These are the activations of a small neural network, seen along a few directions. Each row is one input.
In each table, some parts of the input vary, and every possible input appears once, in random order.
Descriptions start from the smaller parts, as in this example, which fits no table here: line(4) and (point or ring(11) or (values(2) and ring(8))).
Shared parts are said once, and a part with two or three values counts as separate values.

Other details of the inputs shift rows strongly along two fixed directions, in all tables alike. That doesn't count.
These rows show it; all are for the same input, with only those details redrawn:
22; 42; -1; 19; -6; 5; -1; 10; 12; -20; 26; -3; -18
10; 9; -14; 1; 0; -13; 0; -6; 7; 8; -2; -22; 21
9; -14; -6; -1; 3; -3; -3; 10; -1; 9; -8; -8; 15
13; 20; -12; 5; -1; -11; 1; -4; 9; 1; 6; -20; 13
2; -50; -2; -11; 8; 0; -6; 19; -10; 21; -25; 0; 24
16; -6; 13; 12; -1; 20; -7; 36; -2; -12; 11; 21; -23
18; 35; -8; 12; -5; -5; 0; 0; 12; -9; 17; -15; -1
18; 32; -5; 13; -5; -1; 0; 5; 11; -11; 17; -9; -6

A family of inputs:
row 1: 1; 7; -8; -10; -6; -6; 19; -14; 7; -6; -9; -26; 18
row 2: -8; -9; 0; -7; 4; -10; 9; 7; -14; 1; -15; -8; 7
row 3: 2; -13; 12; 9; 0; 34; -11; 23; -2; -8; 27; 37; -30
row 4: 3; 10; -14; 0; -3; -14; -2; -24; 10; 15; 7; -17; 32
row 5: -19; 4; -3; -7; -2; -31; 4; -31; 0; 14; -11; -16; 16
row 6: 21; 39; 3; 19; -7; 9; -2; 16; 11; -21; 27; 3; -23
row 7: 3; 24; -12; -4; 1; 3; -6; -3; 22; -10; 6; -17; -7
row 8: -7; -41; 7; -10; 5; 19; 6; 5; -20; -4; -5; 20; -6
row 9: -1; -44; 16; -3; 4; 3; 6; 11; -24; 3; -19; 14; 8
row 10: 6; -37; 4; -8; 2; 18; -7; 27; -6; 5; -7; 17; 2
row 11: -3; 10; 16; 7; -6; 7; 8; -4; -4; 0; 1; 24; -21
row 12: 2; -21; 11; -10; -3; 13; 11; 17; -14; -7; -4; 11; -4
row 13: -8; -50; -5; -9; 11; -1; -9; 23; -2; 16; -35; -4; 16
row 14: -10; 11; -8; -8; -1; -14; 11; -29; -10; 20; -14; -15; 25
row 15: -3; -1; -3; 0; 1; 6; -14; 16; 10; -7; -7; -5; -15
row 16: -6; -12; 6; -2; -1; -15; 12; -13; -13; 14; -9; -9; 27
row 17: 1; -46; 14; 5; 2; -1; -8; 12; -2; 21; -12; 23; 10
row 18: 7; 39; 5; 11; -4; 9; 8; -9; -6; -18; 10; 9; -24
row 19: -2; 18; -9; -7; -3; -1; 16; -12; 3; -1; -19; -20; 5
row 20: -8; 18; 7; 10; -4; -22; 10; -17; 2; -1; 4; -1; 0
row 21: -13; -19; -3; -12; 1; 0; 11; -17; -12; 11; 0; -3; 16
row 22: 7; 19; -19; 1; -3; 10; 2; -6; 22; -11; 13; -17; -5
row 23: 1; 4; -8; -8; -1; -20; 17; -15; -6; 6; -12; -28; 27
row 24: 2; 14; 6; -2; -2; 15; 10; 11; -12; -8; -4; 10; -20
row 25: 2; 15; 19; 18; -1; 8; 3; 16; -12; -28; 13; 21; -33
row 26: 7; 23; 1; 4; -6; -3; 13; -18; -1; -16; 12; -6; 3
row 27: 1; 15; 12; 9; -1; 10; -14; 5; 15; -8; 24; 26; -30
row 28: 3; 7; -2; 0; 6; 7; -15; 0; 6; -8; 11; 8; -12
row 29: -10; -4; -1; 2; 0; -15; -16; -8; 9; 13; -2; 5; 0
row 30: -2; 9; 2; 4; -6; -28; 16; -32; 4; 10; -3; -15; 24
row 31: -11; 14; -10; -13; 0; -19; 5; -13; -7; 1; -9; -26; 7
row 32: -16; -33; 20; -14; 6; 12; -3; 11; -20; 5; -5; 22; -6
row 33: -2; 3; -19; 3; 8; -23; -8; -17; 3; 11; -10; -20; 26
row 34: 5; 14; -19; 0; 4; -7; -6; -21; 4; 13; -10; -11; 16
row 35: -6; -11; 13; -14; 4; 16; 2; 19; -13; -12; 0; 14; -21
row 36: 2; 7; 5; 11; 2; 8; -21; 14; 0; -14; 10; 16; -28
row 37: 3; -53; 0; -4; 9; -2; -10; 8; -12; 19; -23; 7; 25
row 38: 10; 7; -13; 2; -1; -6; -3; -17; 8; 2; 5; -10; 19
row 39: 2; 25; 6; 5; -9; -4; 13; -17; -1; -7; 18; -5; 6
row 40: -3; 26; 0; -4; 2; -5; 4; -20; -2; -14; 11; -8; -6
row 41: 0; -20; -2; -1; -2; -9; -4; -12; 10; 19; -3; 6; 21
row 42: 13; 21; -11; 4; -7; 4; 2; -1; 22; -11; 8; -15; 2
row 43: -3; -13; 12; 13; 3; 6; -15; 24; -6; 2; 6; 24; -11
row 44: 2; -8; -12; -6; 3; 9; -4; 6; 7; 10; -24; -7; 6
row 45: -4; 20; -2; 3; -2; -10; 13; -1; 4; -14; -7; -21; -1
row 46: -14; -22; -5; -25; 6; -5; 8; -7; -2; 6; -25; -21; 16
row 47: -8; -34; 10; 7; 5; -5; -13; 14; -1; 16; -10; 23; 1
row 48: -5; 6; -13; -11; -2; 3; 19; -16; 7; -8; -2; -24; 6
row 49: 16; 39; 11; 27; -8; 6; -5; 6; 10; -15; 34; 11; -18
row 50: 2; 11; -7; -4; -4; -16; 20; -16; 6; -3; -14; -34; 22
row 51: -10; -35; 10; -9; 8; 14; -20; 17; -7; 13; -2; 24; -3
row 52: -6; 12; -1; 0; -5; -5; 15; -28; 6; 0; 15; -1; -1
row 53: -7; -39; -7; -23; 13; 4; -14; 12; -5; 17; -18; 0; 12
row 54: -5; -39; 23; -4; -4; 7; 8; 7; -11; 6; -6; 29; -1
row 55: 0; 43; 17; 22; -7; -1; 6; 3; -4; -23; 27; 10; -26
row 56: -11; -19; 8; 1; 3; 4; -22; 16; -7; 9; -1; 17; -9
row 57: -19; 7; -6; -9; 0; -26; 2; -26; -9; 13; -9; -22; 20
row 58: 14; 2; 4; 12; -3; 12; -2; 21; 12; -13; 2; 1; -11
row 59: 0; 12; -18; 0; 5; -18; -4; -3; 6; 7; -5; -22; 16
row 60: 4; -1; 16; 14; -3; 21; -11; 17; 4; 3; 6; 42; -31
row 61: 7; -13; 4; 8; 3; 30; -10; 17; -1; -15; 20; 29; -28
row 62: -6; 35; 7; 1; -5; -11; 7; -26; 10; -8; 19; -1; -12
row 63: -5; 9; -20; -16; 0; -8; 18; -25; -1; 2; 1; -29; 18
row 64: -12; 11; -9; -10; -2; -16; 7; -12; 3; -5; -16; -30; 5
row 65: -4; -4; -7; -6; 4; -2; -15; 12; -1; 3; -5; -4; -5
row 66: 1; -8; -15; -10; 6; 2; -5; 2; -2; 20; -20; -6; 13
row 67: 4; -19; -4; -5; 3; 25; -6; 22; -1; -4; 10; 16; -16
row 68: 5; -1; 17; 14; -1; 31; -14; 28; -7; -1; 9; 42; -32
row 69: -9; -52; -2; -9; 4; 7; -8; -1; 1; 24; -7; 20; 10
row 70: 0; 44; 7; 12; -6; -3; -1; -7; -3; -30; 20; 1; -32
Q: The inputs of row 47 and row 13 match in every part but one. If row 54 is changed in the same way as row 47 into row 13, which row does it become?
A: row 1
Q: What is each input in this table made of?
A: values(2) and line(5) and (point or ring(6))
Q: Which other rows agree with row 68 in the line(5) part and the values(2) part? List them by row number.
A: row 3, row 4, row 43, row 49, row 51, row 56
Q: Which other rows agree with row 47 in the line(5) part and the values(2) part? List them by row number.
A: row 17, row 27, row 29, row 41, row 60, row 69
Q: Change only the line(5) part in row 8. List by row number the other rows that result.
A: row 21, row 48, row 52, row 63
Q: Change only the ring(6) part in row 70. List by row number the other rows that result.
A: row 8, row 9, row 25, row 26, row 40

A family of inputs:
row 71: 20; 17; 3; 6; -7; 15; 14; 18; -8; -21; 17; 0; -16
row 72: 7; 8; -32; 2; -3; -23; -2; -25; 21; 15; -7; -26; 28
row 73: 2; 20; 12; 17; -6; 11; 9; -8; -4; -10; 13; 21; -17
row 74: -21; -47; 12; -14; 6; 10; -3; 1; -20; 26; -23; 23; -5
row 75: -3; -53; 0; -15; 6; 16; 4; 22; -27; 3; -25; 6; 7
row 76: -4; 15; -27; -22; 6; -16; 11; -24; -2; 2; -13; -33; 30
row 77: -10; -47; 16; 6; 9; -6; -10; 31; -21; 9; -33; 16; 4
row 78: -22; 8; -9; -21; -5; -21; 15; -39; 1; 4; -10; -34; 15
row 79: -2; 23; 18; -1; -6; 6; 16; -7; -1; -28; 16; 7; -27
row 80: -10; -52; -3; -14; 12; 14; -17; 22; 0; 24; -21; 17; -5
row 81: 9; -57; 3; -4; 1; 12; -7; 28; 1; 23; -18; 19; 15
row 82: -12; 5; -9; -9; -2; -24; 27; -38; -1; 0; -11; -33; 29
row 83: 14; 14; 11; 20; -9; 3; -8; 2; 7; -4; 38; 20; -8
row 84: 9; 12; 11; 11; 0; 4; -19; -8; 3; -5; 32; 17; -23
row 85: -7; 14; 4; 9; 4; 4; -17; -3; 7; -1; 31; 19; -23
row 86: 16; 16; -3; 13; -1; 21; -6; 17; 13; -22; 12; -1; -18
row 87: -5; 29; -2; -4; 2; 18; 4; 15; -2; -23; 16; 2; -30
row 88: 2; 21; -7; 0; 2; 21; -12; 17; 15; -16; 10; -2; -24
row 89: -20; 21; -12; -4; 4; -35; -7; -16; 3; 14; -20; -31; 20
row 90: 12; 15; -27; -5; -6; -13; 4; -14; 21; 7; -7; -43; 44
row 91: -4; -53; -1; -13; 13; 14; -14; 23; 1; 18; -23; 23; 7
row 92: 3; 29; 16; 15; 2; -8; -10; 17; -2; -17; 4; 9; -26
row 93: 0; -45; 21; 4; 5; -8; -4; 37; -20; 15; -27; 15; 10
row 94: 4; 11; -7; 0; -5; -21; 18; -39; -1; 24; -5; -20; 37
row 95: -6; 5; -20; 3; 1; -27; -7; -37; 10; 18; 8; -15; 39
row 96: 8; 20; 21; 9; -11; 6; 27; 2; -2; -26; 22; 5; -19
row 97: 3; 31; 14; 7; -8; 9; 3; -11; -2; -10; 15; 20; -23
row 98: 15; 18; -2; 1; -1; 19; -11; 14; 13; -20; 9; -3; -20
Q: What is each input in this table made of?
A: line(4) and (point or ring(6))
Q: The inputs of row 90 and row 88 match in every part but the line(4) part. If row 83 is changed in the same way as row 90 into row 88, which row does it become?
A: row 85
Q: Change only the line(4) part in row 75. List by row number the other rows that result.
A: row 71, row 76, row 87
